Each row below holds a small network's activations on one input, seen along a few directions.
In each table, some parts of the input vary, and every possible input appears once, in random order.
Descriptions start from the smaller parts, as in this example, which fits no table here: one of 8 places around a ring, together with either a single point or (one of 2 separate values, together with one of 4 places along a line) or one of 11 places around a ring.
Shared parts are said once, and a part with two or three values counts as separate values.
In the rows, 128 means zero.

Other details of the inputs vary at random and push rows far along two fixed directions, the same in every table; ignore that.

Rows:
R1: [101 186 208 132 167 179  95  83  77 105 154 211]
R2: [ 90 218 210 175 136 155 109  77  71 104  85 171]
R3: [168  31  95 112  99  82 110 166 174 112 172 101]
R4: [139 160 115 145 195 169 157 121 152 202 134 130]
R5: [ 97 143 147 109  47  75 111 104  98  72  85 138]
R6: [122 153 132 141 196 191 103 151 179 174 113 118]
R7: [161  88  98 139  88  87 137 165 153 160 105  66]
R8: [111 135 156 130  35  78 121  79  69  72  78 128]
R9: [166  22 102 129 107  78 103 166 190  93 175  99]
R10: [157 164 135 138 186 167 133 125 161 205 114 116]
R11: [146  99  70 140  86  98 162 168 161 149 130  82]
R12: [154 178 135 152 177 173 132 139 167 194 120 111]
R13: [158  33 106 140 106  83  98 180 205  77 183 100]
R14: [ 96 214 205 137 161 167 112  51  82 129  82 183]
R15: [100 191 205 125 165 181  99  83  71 114 153 212]
R16: [150 145 139 111 190 184 118 154 144 196 175 153]
R17: [150 178 133 140 179 170 133 139 170 198 119 117]
R18: [130 158 128 138 185 199 117 141 174 181 120 108]
R19: [155  84  69 124 121  87 175 179 123 145 134  84]
R20: [145  73  80 104  92 120 124 153 170 147 112  64]
R21: [ 72 205 175 148 157 154 128  80  88 110 106 196]
R22: [141 144 134 160 194 197 114 132 159 183 111 102]
R23: [ 87 128 142 116  40 114 107  93  90  54  92 117]
R24: [144 160 105 116 223 159 167 140 129 188 141 139]
R25: [ 86 122 143 126  34 107 106  98  85  47  86 116]
R26: [142 166 118 160 209 163 166 171 127 174 142 126]
R27: [133  78  88 138  87 118 118 181 170 135 112  57]
R28: [109  81 158 122  62  80  89 114 114  23 157 154]
R29: [149 108  55  93 111  92 177 178 140 141 147  94]
R30: [137  65  83 103  99 111 110 163 175 139 103  74]
R31: [157  92  55  89 120  87 176 163 132 150 142  92]
R32: [105 129 128 112  72  77 161  92  39  57 110 144]
R33: [143  98  55  91 119  79 163 191 144 135 141 105]
R34: [160  46  97 116  91  88 110 182 182 104 179 103]
R35: [160 118 146 133 208 173 108 138 156 177 174 150]
R36: [ 74 215 176 143 155 162 140  69  84 117 108 193]
R37: [116  89 151  89  57  86 104  95  73  65 143 162]
R38: [160 107 156 158 220 167  97 137 179 149 179 148]
R39: [111 140 154 118  40  86 122  75  74  78  84 128]
R40: [ 77 222 179 149 152 167 139  62  77 116 112 190]
R41: [109  76 161 130  67  78  85 114 123  15 158 151]
R42: [158 129 139 108 198 178 117 137 134 204 170 151]
R43: [ 93 147 115  89  79  79 160 111  65  65 117 155]
R44: [138 150 125 178 197 166 153 138 145 198 126 121]
R45: [152  81  55  87 127  75 161 177 136 142 135 102]
R46: [161 115 149 141 212 172 104 138 163 168 176 150]
R47: [149  73  81 115  91 123 122 152 167 144 114  60]
R48: [153  85  70 137  95  95 162 154 153 158 126  80]
R49: [153 134 146 136 200 179 108 155 165 169 180 152]
R50: [ 89 144 128 125  36  86 146  88  77  65 108 138]
R51: [ 87 112 142  97  58 109 108  83  93  67  80 126]
R52: [141  65  88 135  95 114 119 168 162 143 106  56]
R53: [155 175 139 165 180 172 131 145 165 193 115 111]
R54: [103 127 150 105  51  72 110  90  88  76  77 137]
R55: [144 159 116 157 193 172 155 122 150 198 134 124]
R56: [155 102  63 119 110  95 175 185 136 136 142  87]
R57: [138  93  76 149  89  93 161 178 157 148 127  80]
R58: [ 90 224 174 139 170 166 151  79  47  94 123 189]
R59: [ 72 206 194 135 159 193 102  70  97 105  89 173]
R60: [115  96 149  84  59  90 107  94  66  76 143 164]
R61: [ 87 115 124 108  55  69 134  91  82  73  96 148]
R62: [153 130 149 144 204 177 104 154 172 160 182 151]
R63: [158  98 162 174 228 163  89 137 194 130 182 146]
R64: [ 80 201 179 140 162 160 138  54  74 123 103 193]
R65: [161  92  59 103 118  93 175 164 130 146 142  87]
R66: [100 152 148 106  46  85 122  94  97  79  87 136]
Description of these inputs: one of 2 separate values, together with either one of 9 places along a line or (one of 4 places along a line, together with one of 6 places along a line).
Q: Changing only the choice among 2 separate values turns R13 into R63. The same change can be made to R57. Which row results?
A: R44
Q: Changing only the choice among 2 separate values turns R46 into R62. The same change can be made to R61. Which row results?
A: R21
Q: Start at R19 and move only the place on the line of 6, one step at a time. The first step leads to R32. Which rows follow, in order?
A: R65, R31, R24, R45
Q: Which other rows does R27 become when the choice among 2 separate values takes its other values? List them by row number.
A: R52
Q: Which other rows does R49 become when the choice among 2 separate values takes its other values? List them by row number.
A: R35

Rows:
R67: [140 163 125 134 170 177 124 149 182 197 120 114]
R68: [ 74 199 181 126 161 189 100  82  96 110 103 177]
R69: [132 157 114 115 208 191 131 151 165 184 144 133]
R70: [ 88 203 185 129 130 172 101  82 108 117 100 172]
R71: [105 184 179 159 178 138 133  86  92  93 148 198]
R72: [107 160 210 135 169 191  76  71  85 115 128 180]
R73: [127  82  75  86  86 117 118 173 179 133 126  84]
R74: [108  87 161  99  59  95  82  94  85  54 109 138]
R75: [101 195 194 190 147 167 112 104  98  91 130 169]
R76: [176  62 110 107  96 103  96 168 184 155 136  81]
R77: [144 151 131 183 236 193 127 176 177 170 149 115]
R78: [114  83 152  84  59  98  98  94  72  59 139 149]
R79: [ 87 130 125 111  47  92 134  94  72  73  77 117]
R80: [145 156  95 145 183 154 175 137 123 197 105  97]
R81: [137 156 105 152 178 165 155 138 139 195  96  91]
R82: [162  65  75 128 110  77 155 169 173 140 175 105]
R83: [146  91  66  75  85  87 150 176 158 148 150 107]
R84: [ 97 134 124  80  47  76 141 105  74  75 120 157]
R85: [157  48  88 121 112  98 112 164 190 134 135  83]
R86: [145  83  52 102  82  83 170 162 133 144 110  68]
R87: [159  75  92 151 103  89 130 177 204 136 137  74]
R88: [ 81 122 125  72  53 100 115 105  88  53 119 149]
R89: [136 158 109 123 205 183 143 147 154 190 133 124]
R90: [177 125 136 117 219 165 118 154 160 200 174 143]
R91: [154 158  99 129 173 138 174 146 131 203 126 121]
R92: [103 210 170 163 122 143 145  69  70 139  66 141]
R93: [ 90 203 165 134 166 168 139  74  64 121  98 170]
R94: [148 164 115 152 158 156 149 141 158 204  99  95]
R95: [160 135 136 186 202 173 124 147 207 192 150 115]
R96: [176  60 112 106  86 113  97 164 179 162 146  82]
R97: [142  85  56 123  67  79 168 156 131 148  85  47]
R98: [ 93 182 186 169 197 166 121  80  97  84 136 191]
R99: [118 170 195 123 179 143 103  76  80 108 141 203]
R100: [116  98 170 112  24 100  87  89  88  72 127 140]
R101: [ 87 137 145  92  29 100 101 102 109  67 100 139]
R102: [165 127 122 152 218 156 138 144 179 195 179 143]
R103: [165  82  70 126 117  80 160 202 161 130 174  97]
R104: [100 194 196 182 156 159 110 107 105  90 119 165]
R105: [148  98  75 116  60  87 149 161 161 156  99  63]
R106: [108  80 156 106  41 108  90  94  80  64 130 136]
R107: [153  54  75 133 116  95 145 165 177 126 164  92]
R108: [ 96 165 199 172 178 175  96  61 107 103 122 184]
R109: [109 146 118 114  48  60 177  90  42  94  86 133]
R110: [167  45  82  94 121  94 117 172 169 133 152  93]
R111: [ 99 165 190 158 184 167 109  62  95  97 140 195]
R112: [ 97 110 130 129  70  80 131 125  75  23 133 140]
R113: [157  67  65 138 112 102 151 200 158 116 170  83]
R114: [144  97  80 106  65  97 136 165 172 152 109  73]
R115: [132 157 114 139 191 182 136 144 158 191 112 107]
R116: [169  63  99 127 101  91 109 163 202 147 133  81]
R117: [158  95  55 104  72  61 187 162 123 160 114  80]
R118: [146 140 133 185 238 187 125 155 195 176 145 120]
R119: [170  42  86  86 114 101 114 172 161 137 156  91]
R120: [ 92 110 138 151  53  95 120 122  80  27 124 129]
R121: [101 193 202 179 166 156 106  96 113  91 113 169]
R122: [ 89 132 123 117  47  90 141  92  67  76  72 113]
R123: [155  93  59  93  77  70 175 167 135 156 126  90]
R124: [ 91 199 170 103 151 158 121  91  88 116 138 200]
R125: [141  82  57  92  87  93 157 167 146 140 121  77]
R126: [167  34  84  92  90 109 120 169 153 143 174  88]
R127: [147 129 133 184 224 188 124 143 193 182 153 123]
R128: [103 168 209 145 189 177  78  71  97 105 111 184]
R129: [102 148 133 129  30  79 145  88  73  92  66 112]
R130: [176 122 137 115 204 170 119 150 154 205 184 144]
R131: [100 203 165 122 149 145 147  82  66 128 114 186]
R132: [ 80 125 130  94  45 101 114 101  89  62  92 130]
R133: [105  90 142 106  72  78 109  89  91  42 125 154]
R134: [ 96 143 138 113  29  88 126  94  89  81  80 124]
R135: [148 159 107 115 185 155 156 153 150 199 145 136]
R136: [130 157 117 134 193 187 129 147 164 190 117 112]
R137: [143 151 137 181 246 190 123 166 185 171 143 121]
R138: [ 97 133 114 111  56  81 160  90  51  78  81 120]
R139: [175  50  90  89  88  95 131 169 147 157 186 106]
R140: [108 126 134 132  60  74 144 123  63  42 155 160]
R141: [134 158 112 119 207 187 137 149 160 187 139 129]
R142: [ 93 192 189 166 206 170 120  94  88  81 135 190]
R143: [169 127 124 137 223 153 130 149 178 192 171 145]
R144: [117 100 167 111  47  77  83  92 103  59 103 137]
R145: [104 193 183 155 185 140 132  99  84  89 147 197]
R146: [165 129 139 176 203 174 112 140 208 200 148 117]
Q: What is each input in this table made of?
A: one of 4 places along a line, together with either one of 9 places along a line or one of 11 places along a line
Q: Changing only the place on the line of 4 turns R145 into R137. The same change can be made to R109. Which row results?
A: R97
Q: Changing only the place on the line of 4 turns R72 into R130. The same change can be made to R136. Which row results?
A: R135
Q: Start at R146 and move only the place on the line of 4, one step at a time. The first step leads to R108. Which rows follow, in order?
A: R111, R102
Q: Which other rows does R107 become when the place on the line of 11 takes its other values? List them by row number.
A: R78, R98, R110, R111, R112, R113, R119, R126, R133, R142
Q: Start at R91 and move only the place on the line of 4, one step at a time. The first step leads to R86. Which rows follow, in order?
A: R122, R94

Rows:
R147: [135 158  93 136 166 147 166 156 146 179 116 106]
R148: [137 124 129 139 172 171 106 155 172 157 139 115]
R149: [106 174 185 129 149 154 110  87  87 101 138 189]
R150: [147 133 134 151 181 160 114 149 177 161 147 123]
R151: [152 132 117 135 162 151 133 142 156 187 124 107]
R152: [158  61  78 102  60  78 135 160 157 143 120  71]
R153: [145  59  84 112  69  88 119 170 179 114 138  81]
R154: [153 132 132 138 179 150 127 148 160 168 161 137]
R155: [138 154  96 136 165 148 161 154 148 181 118 106]
R156: [ 95 160 176 119 154 158 107  82  83  95 128 182]
R157: [ 97 188 161 138 137 149 135  84  80 118  99 159]
R158: [154  45  80 117  82  74 135 171 161 110 146  79]
R159: [107 159 177 150 158 151 114  84  82  89 135 177]
R160: [149 137 113 135 163 151 138 144 154 186 123 107]
R161: [146 141 108 135 163 150 144 146 153 185 122 107]
R162: [100 168 178 120 153 153 107  84  84  99 135 186]
R163: [ 96 125 114 105  32  70 147 105  74  69  92 121]
R164: [110  92 136 114  44  64 122 107  83  50 134 143]
R165: [107  92 139 122  43  66 113 106  95  44 119 136]
Q: What is each input in this table made of?
A: either one of 8 places along a line or one of 11 places along a line
Q: List by row number the other inputs of the same sort as R151.
A: R147, R152, R155, R157, R160, R161, R163

Rows:
R166: [106 143 196 119 136 149  82  77  90  86 141 189]
R167: [ 97 179 163 108 124 142 127  79  68 112 109 172]
R168: [133 163 150 170 218 179 128 133 149 155 147 147]
R169: [150 102  95 115 114 130 126 155 169 174 113  82]
R170: [159  84  90 123 143 104 147 172 155 137 177 118]
R171: [149  98 102 135 115 125 121 161 180 156 120  81]
R172: [152  99  89  87 117 127 131 157 159 180 129  96]
R173: [131 175 150 169 200 181 127 127 152 169 123 133]
R174: [149 108  88 122 120 121 143 158 160 168 117  84]
R175: [ 97 181 158 112 127 138 136  82  64 110 111 173]
R176: [150 117  71 107 131 108 172 166 136 166 140 104]
R177: [135 158 159 162 212 188 110 128 158 161 142 144]
R178: [132 165 145 174 220 175 137 136 144 153 149 149]
R179: [110 113 110 111  47  76 143 115  93  85  97 111]
R180: [149  95 106 131 112 130 113 159 184 159 118  80]
R181: [122  81 126 101  64  72 120 121 100  62 150 142]
R182: [134 177 143 121 201 189 129 120 134 195 129 147]
R183: [ 93 171 178 150 117 141 110  81  93  89  98 155]
R184: [ 94 182 158 142 124 132 142  84  70 100  97 158]
R185: [147 106  90 145 124 113 147 165 167 148 127  86]
R186: [ 92 176 164 162 126 128 136  89  81  83 105 160]
R187: [112  91 125 122  57  77 120 122 111  58 125 122]
R188: [143 155 152 150 227 176 127 133 138 161 172 168]
R189: [ 96 151 192 139 123 151  83  80 101  81 116 165]
R190: [150 114  75 103 128 112 164 164 141 168 137 102]
R191: [147 117  77 134 128 109 168 165 146 160 123  89]
R192: [123  74 135  93  58  80 102 117 108  66 145 140]
R193: [113  85 133 115  51  86 102 118 118  62 120 119]
R194: [111 108 118 104  40  85 126 110 102  90  93 108]
R195: [163  73 102 111 137 116 120 166 169 146 170 114]
Q: Changing only one part turns R166 into R169. The same change can be made to R170. Which row results?
A: R191
Q: What is each input in this table made of?
A: one of 5 places along a line, together with one of 6 places along a line
Q: Which other rows does R183 become when the place on the line of 6 takes its other values? List them by row number.
A: R171, R173, R180, R185, R186
Q: Start at R182 and move only the place on the line of 5, one step at a time. The first step leads to R194. Which rows follow, in order?
A: R171, R193, R192
Q: Which other rows does R177 become when the place on the line of 6 takes its other values? List them by row number.
A: R168, R178, R187, R189, R193
